A small network was trained on invented records. Each row is its activation on one of them, seen along a few directions.
Records have a field called T. Each example row is followed by its value.
Other fields move the rows too, some of them a lot.
Strong random noise was added to every row along 5 fixed directions; ignore it. To show where, here is one row again and again, with new noise each time:
[  -7 -289  271 -263 -312 -173 -606  202 -239  157 -465 -308 -226 -124
  -93 -738   77   26]
[ -10  135  -96  -52 -471 -155  -37   34 -109  -33  -61  -16  153   34
 -166  305 -203 -112]
[ 369   26  290 -303  -39 -317  -92 -175   59  323   63 -143 -472   98
 -252  700   74  -41]
[ 101  341  -33 -176 -115   10 -103 -142   39 -175  -64 -216  223  202
 -170  249 -122  -88]
[-174 -154   -3 -134 -513 -217   75  189 -167  101  -33  253   94  -88
  -52  372 -285 -113]
[ -17 -123 -143  171 -564   31 -468  183 -237  -34 -336 -467   68   66
 -140 -587  -22 -187]
[ 376   72 -143  265 -692 -330 -197  -51 -142  267    1 -375 -363   87
 -394  477   47 -198]

[-163 -338  293 -450  181  -14  -35  172 -106   30 -198  210  105 -134
  155 -355  -95  104]	t9
[ 249  179  159 -142  118  -87 -314 -382  171  127 -119 -309 -524 -112
 -149 -262  238 -160]	t1
[-279 -246 -329  301 -514   90   46   32  -44  -27   88   66    8 -176
   36  -60 -206 -597]	t1
[  -3 -357  303 -201  150   30    4   79  -75  176    5  -24 -133   32
   47   98  -51  -28]	t9
[ 133  249 -275  443  561  634  -29 -343  432 -319  179 -490  218  255
  215 -407  285 -145]	t3
[-398 -694  189 -126  201  342  -21  403 -196  -12 -102   91   80   65
  432 -549  -87  -97]	t8
[  27 -163  188 -134  -57 -157 -194  171 -142  202 -111 -134 -227   36
   10  -33   47   19]	t6
[ -51 -166  196 -241  169   -1  -45   99   -2   55  -75  -91 -169   16
   10 -177   15  -35]	t4
[-143 -282 -193  275 -503  -61  -63  217 -171  153   58   19  -89  -87
  -80  -38 -134 -277]	t2
[ 161  224 -352  488 -191    6  181 -175   28  -12  221 -150  -80   35
  -76  312  124  -93]	t1
[ -58 -631  199   91  115   24    8  496 -169  324  -54  -23 -183  165
  136 -204  125   94]	t5
[ -56  -78 -353  571 -332  195    3  280 -234 -140 -105 -303  281  206
   35 -410   13 -137]	t8
[ 289  185   60   77  137   22 -221   60  -62  -83 -107 -357   39  224
  -78 -359  276  407]	t5
[-203 -340  149 -188 -104  102  -89  195 -220  -15  -86   -4   10   16
   70 -200 -143 -132]	t4
[  15   78  445 -624  205 -187 -208 -165   94   23 -174   10 -224 -188
  -13  -43  -26  -38]	t8
[  74 -252 -446  659 -288  363   64  153 -110  -93  171 -430  135  304
   11  -93   -5 -269]	t9
[ -53 -202 -187  358  300  465  -36  -28  217 -111  115 -104   10  100
  266 -311  107 -270]	t3
[-308 -543   20 -157  126  209  469  188   70  125  302  332   -5   15
  252  607 -272 -367]	t4
[-166  160 -113  -32  158  166   62  -97  161 -207  -77  142  268  -49
   83 -161 -126   79]	t7
[ 194 -151   41  -24  363  198   65  -97  186  186  179 -308 -252  342
  107  340  103 -225]	t6
[ 359  139  -67  258  521  305 -115 -312  289  -16  187 -562 -172  285
  -26 -170  396   70]	t2
[  16  -63  118 -266   26 -245 -160  -93   52   85 -163  127 -132 -259
  -57 -126    9   63]	t7
[-249 -622 -107  181 -176  132  -40  357 -175  132  -18  167  -53  -41
  143 -168  -48 -174]	t7
[-328 -485   48 -109   61  125  138  222    0  140  119  213   22  -65
  195   82 -235 -210]	t2
[ -34 -155  -81  183   52   44  203  130 -105    4  153   59  118  159
  166  196  -80   30]	t3
[-138  -85   27   64  104  227 -171   94  -34 -142  -73  -95  226   33
  209 -613   85   36]	t6
[ 247   90  222  -37 -241 -356 -252   72 -158  168 -130  -22 -222 -196
 -168 -192  170  356]	t5

Here are new rows. What is T for each?
[  88 -426  140   21 -703 -620  245  462 -463  595   32  501 -341 -144
 -135  766 -154  188]	t5
[ 237  146  546 -780  394  -39 -598 -265   44   53 -425 -439 -425  -33
 -159 -509  222   37]	t4
[ 344  285  119 -254 -262 -437  -58 -298   55  183   58 -160 -454 -139
 -377  646  -21 -165]	t4
[ 286  181   14   44 -373 -426   -3  107 -119  204   22   18 -219 -122
 -226  423   47  265]	t5
[   1 -140  165  -25 -613 -508 -192  206 -289  315 -224   98 -399 -368
 -261 -158    7  -17]	t4
[ -23 -239  221 -175  194  114 -159   90 -109  -24  -97 -149 -103   90
  154 -314   76    4]	t8
[ -47 -140  -67  214 -176  -74  157   35   27  228  221  231 -161 -182
   -3  333   11    9]	t2
[-312 -149  251 -378  453  187  175   96   33  -85   96  402  255   30
  247   -3 -121  199]	t2
[ -18  129 -139  -11  -65  117 -159 -147   43 -130  -11 -165  187   94
 -100 -155  -35 -258]	t2
